Each row below holds a small network's activations on one input, seen along a few directions.
Each table varies a few parts of the input and shows all the possible inputs, shuffled.
Descriptions start from the smaller parts, as in this example, which fits no table here: one of 2 separate values, together with either a single point or one of 11 places around a ring or (one of 6 places along a line, together with one of 8 places around a ring).
Shared parts are said once, and a part with two or three values counts as separate values.
In the rows, zero is written as 128.

Other details of the inputs shift rows strongly along two fixed directions, in all tables alike. That doesn't count.

Rows:
row 1: [118 136 130 177 115 134 203 109  58 125 114  81 137 144  99]
row 2: [111 117 160  53 129 165  60 130 166 126 122 197 132 130 149]
row 3: [171 130  82 175 115  77 169 128 107 150 143  78 129 117 117]
row 4: [147 133 134 123 132 102 109 134 155  64 137 111 155 111 139]
row 5: [132 107 180 151 101 160 150 106  74 176 108 187 115 100 125]
row 6: [114 128 120 115 120 136 123 138 116 216 129 180 109 131 129]
row 7: [115 138 150 140 113 148 121 120 129 217 117 127  82 159 165]
row 8: [142 127 112 136 148 126 119 134 162  64 132 127 147  97 124]
row 9: [135 120 137 104 111 125 112 135 125 221 113 159 113 139 135]
row 10: [145 134 125 117 119 116 112 137 155  58 157 123 156 118 142]
row 11: [121 133 126 130 156 121 113 113 160  61 125  80 131 146 122]
row 12: [128 125 103 103 159 118 112 143 150  74 120 131 149 115 104]
row 13: [142 155  85 161 110  96 181 140  89 147 162  57 109 176 137]
row 14: [116 105 150 110 130 143 123 130  91  49  98 138 172 110  85]
row 15: [136 145  82 179 135 107 186 135 109 155 140  64 109 153 111]
row 16: [ 74 129 177  89 144 187  79 114 180 119 124 174  95 130 161]
row 17: [135 113 113  98 158 101 102 130 146  74 122 112 159 121 106]
row 18: [123 130 135 141 107 141 130 127 132 208 142 178 104 106 152]
Description of these inputs: one of 3 separate values, together with either a single point or one of 5 places around a ring.
The inputs of row 4 and row 9 match in every part but the choice among 3 separate values. If row 3 is changed in the same way as row 4 into row 9, which row does it become?
> row 17
List by row number the other rows that have the choice among 3 separate values in common with row 1.
> row 7, row 11, row 13, row 15, row 16

Rows:
row 19: [146 135 123 149 101 125 156 126 104 182 146 108 107 147 139]
row 20: [135 128 129 143 137 121 148 126 122  48 140 116 153 104 123]
row 21: [134 128 126 138 104 109 166 135  85 222 119 132 111 149 125]
row 22: [149 136 104 192 106 105 190 131  86 219 123  90 103 130 117]
row 23: [106 108 169  70 131 170  68 127 161  22 114 171 171 106 134]
row 24: [137 132 134 128  97 124 135 127  96 203 126 147 126 132 138]
row 25: [146 118  91 148 146 103 152 147 114  52 132  94 176 112  90]
row 26: [144 131 125 136 145 112 125 125 156  29 150  97 152 121 133]
row 27: [148 125  65 158 136  78 195 137  73  91 134  73 166 140  78]
row 28: [107 122 158 105 149 170  90 105 152 139 109 148 104 129 140]
row 29: [127 137 127 116 102 137 113 140 125 216 144 157 103 138 149]
row 30: [126 118 118 117 137 114 138 138 109  54 123 119 167 138 106]
row 31: [109 129 139 126 157 130 116 114 141  58 120  99 150 133 106]
row 32: [138 134 108 118 143  96 116 138 166  60 155 124 154 119 129]
row 33: [145 123 132 124 116 124 112 124 135 174 133 160 110 115 141]
row 34: [102 139 130 109 147 126 113 138 159  52 139 101 137 145 137]
row 35: [ 97 135 179  84 119 187  72 117 183 151 127 186 102 126 174]
row 36: [131 137  71 125 149  82 144 145 132  76 142  71 149 139 100]
row 37: [156 133  59 148 139  68 169 138  98  99 138  54 153 148  91]
row 38: [123 139 121 145 129 139 131 128 148 185 125 136  98 126 150]
row 39: [145 142 112 176  82 107 185 129  70 216 142  94 109 149 129]
row 40: [120 138 111 100 146 102 114 147 155  52 139 106 153 149 122]
row 41: [ 83 124 171  85 155 187  69 107 178 152 112 179  95 123 154]
row 42: [ 95 119 165 112 135 179 108 107 134 131 102 166 112 115 123]
row 43: [161 140  92 184 114 106 190 128  95 222 131  93  94 135 126]
row 44: [135 135  87 125 154 101 116 145 164  63 133 107 156 123 120]
row 45: [104 117 167 104 155 175  82 115 178  17 100 156 148  95 126]
row 46: [118 133 148 143 111 136 148 119 102 194 116 132 108 152 139]
row 47: [134 130 106 177  94 115 193 133  49 202 128 105 101 153 120]
row 48: [130 113 154 127 112 147 125 131 115 179 130 185 113 100 124]
row 49: [136 126  90 133 143  77 151 137 107  60 123  65 164 128  89]
row 50: [145 122 126 128 137  95 121 133 138  55 137 117 167 107 118]
row 51: [128 125 157  92 114 161  94 125 136 196 129 174 109 127 155]
row 52: [118 113 163  86 134 157  74 129 149 136 115 171 114 140 139]
row 53: [123 131 134 140 120 133 123 119 146 174 148 146 101 124 157]
row 54: [ 99 119 194  84 134 192  71 114 167 147 108 181  93 134 159]
row 55: [117 124 176 124 125 152 104 111 149 137 124 162 113 102 152]
row 56: [133 118 133 133 127 133 113 127 124 176 105 152 122 111 128]
row 57: [163 131  79 147 140  89 150 139 124 106 131  90 147 127 109]
row 58: [126 136 149 142  96 157 136 118  95 173 127 156 112 129 133]
Describe the family of inputs behind these rows.
> one of 2 separate values, together with one of 4 places along a line, together with one of 5 places around a ring
The inputs of row 50 and row 48 match in every part but the place on the line of 4. If row 31 is changed in the same way as row 50 into row 48, which row does it become?
> row 42
The inputs of row 26 and row 55 match in every part but the place on the line of 4. If row 52 is changed in the same way as row 26 into row 55, which row does it become?
> row 21
Which other rows does row 44 become when the place on the ring of 5 takes its other values? List them by row number.
> row 29, row 32, row 36, row 40
Which other rows does row 45 become when the place on the line of 4 takes its other values? List them by row number.
> row 22, row 38, row 43
A walk changes only the place on the ring of 5. It starts at row 51 and steps to row 33. List the rest of the walk in order.
> row 57, row 37, row 52
